A small network was trained on invented records. Each row is its activation on one of them, seen along a few directions.
Records have a field called V. Each example row is followed by its value.
The largest differences between rows may come from other fields.
In the rows, zero is written as 500.
Random noise pushes rows far along 2 fixed directions. That doesn't count. These rows show it; they differ only by the noise:
[438, 454, 549, 673, 475, 452, 264, 550, 515, 545, 576, 273, 506, 488, 493]
[451, 480, 460, 662, 458, 388, 269, 603, 546, 566, 668, 255, 563, 500, 480]
[450, 382, 638, 661, 448, 685, 324, 475, 482, 440, 358, 427, 422, 393, 556]
[489, 398, 487, 630, 391, 680, 372, 552, 533, 425, 439, 476, 502, 362, 564]

[578, 592, 431, 304, 551, 530, 671, 495, 423, 534, 555, 620, 456, 475, 530] => v12
[502, 500, 654, 396, 646, 513, 549, 375, 347, 530, 374, 461, 400, 532, 510] => v5
[401, 477, 515, 672, 433, 472, 282, 570, 508, 537, 532, 311, 514, 485, 489] => v18
[450, 452, 707, 529, 556, 610, 505, 372, 494, 442, 284, 596, 359, 528, 480] => v7
[499, 614, 483, 395, 580, 273, 595, 484, 533, 599, 628, 505, 550, 684, 429] => v16
[631, 518, 279, 317, 439, 797, 647, 605, 425, 388, 470, 750, 495, 289, 591] => v14
[624, 538, 252, 333, 443, 713, 620, 624, 442, 412, 549, 693, 522, 326, 570] => v14
[629, 474, 268, 346, 376, 740, 722, 574, 594, 315, 414, 875, 605, 383, 568] => v11
[606, 493, 121, 395, 331, 649, 703, 661, 680, 362, 568, 821, 656, 372, 520] => v7
[482, 494, 764, 412, 630, 591, 593, 281, 397, 513, 278, 630, 339, 563, 480] => v16
[520, 536, 547, 400, 573, 426, 519, 484, 466, 509, 493, 493, 464, 590, 461] => v11
[569, 570, 407, 442, 534, 446, 561, 567, 460, 546, 640, 509, 464, 522, 482] => v1
[599, 528, 284, 378, 433, 606, 636, 609, 527, 409, 583, 662, 511, 390, 548] => v1
[469, 442, 465, 629, 488, 628, 215, 633, 424, 556, 590, 275, 433, 350, 543] => v13
[609, 591, 272, 246, 481, 370, 767, 570, 584, 513, 650, 663, 610, 577, 479] => v16
[401, 479, 655, 598, 534, 604, 345, 457, 431, 465, 425, 406, 369, 459, 513] => v13
[470, 419, 504, 584, 401, 787, 541, 483, 548, 345, 350, 712, 429, 344, 563] => v6
[432, 461, 835, 469, 700, 584, 533, 260, 324, 526, 219, 468, 294, 549, 552] => v5
[504, 421, 414, 533, 361, 796, 564, 525, 571, 315, 391, 720, 451, 295, 580] => v6
[632, 499, 175, 338, 361, 578, 728, 628, 655, 385, 558, 777, 605, 417, 507] => v7
[592, 489, 365, 372, 507, 629, 644, 513, 481, 451, 465, 620, 540, 391, 594] => v5
[554, 578, 408, 386, 562, 506, 498, 573, 380, 531, 625, 476, 473, 459, 494] => v14
[479, 445, 484, 624, 396, 663, 553, 525, 591, 385, 442, 666, 477, 434, 548] => v6
[555, 444, 515, 425, 475, 810, 618, 444, 466, 356, 264, 814, 454, 373, 553] => v11
[431, 350, 652, 630, 427, 650, 408, 465, 514, 376, 270, 602, 441, 416, 542] => v17
[478, 473, 525, 559, 492, 248, 460, 547, 574, 580, 619, 427, 568, 608, 406] => v17
[538, 622, 465, 316, 606, 398, 581, 490, 388, 624, 631, 479, 431, 538, 491] => v12
[391, 446, 740, 642, 526, 717, 379, 404, 443, 396, 302, 518, 362, 445, 539] => v13
[485, 556, 706, 372, 624, 538, 578, 368, 366, 519, 385, 527, 315, 545, 544] => v12
[444, 493, 400, 670, 371, 441, 373, 639, 576, 523, 585, 395, 597, 500, 500] => v18
[562, 471, 552, 457, 488, 720, 642, 473, 457, 377, 341, 701, 362, 444, 575] => v1
[513, 433, 533, 570, 416, 429, 575, 544, 594, 492, 454, 611, 547, 557, 474] => v17
[483, 482, 425, 528, 317, 590, 690, 468, 708, 356, 404, 786, 613, 488, 525] => v18

Here are new rows. What is V for each?
[467, 404, 487, 614, 448, 794, 272, 587, 435, 441, 449, 408, 412, 288, 589] => v13
[582, 537, 340, 351, 546, 512, 594, 551, 426, 540, 546, 540, 561, 460, 518] => v5
[575, 480, 519, 366, 510, 834, 584, 472, 352, 385, 316, 700, 363, 322, 588] => v14
[547, 508, 402, 421, 500, 502, 430, 603, 427, 539, 530, 474, 499, 445, 505] => v11
[635, 559, 162, 317, 393, 652, 662, 688, 526, 381, 606, 718, 599, 353, 588] => v14
[417, 538, 590, 580, 470, 235, 517, 452, 660, 515, 575, 412, 556, 683, 391] => v18
[522, 585, 542, 343, 579, 486, 620, 457, 419, 529, 511, 552, 409, 534, 535] => v12
[507, 556, 559, 454, 611, 443, 466, 478, 373, 569, 574, 414, 368, 517, 453] => v1
[504, 445, 615, 464, 517, 651, 584, 399, 521, 418, 292, 682, 397, 486, 487] => v7
[381, 373, 784, 687, 507, 537, 309, 413, 476, 439, 289, 453, 391, 498, 501] => v17
[571, 538, 319, 398, 467, 563, 599, 601, 513, 445, 599, 608, 495, 419, 533] => v1
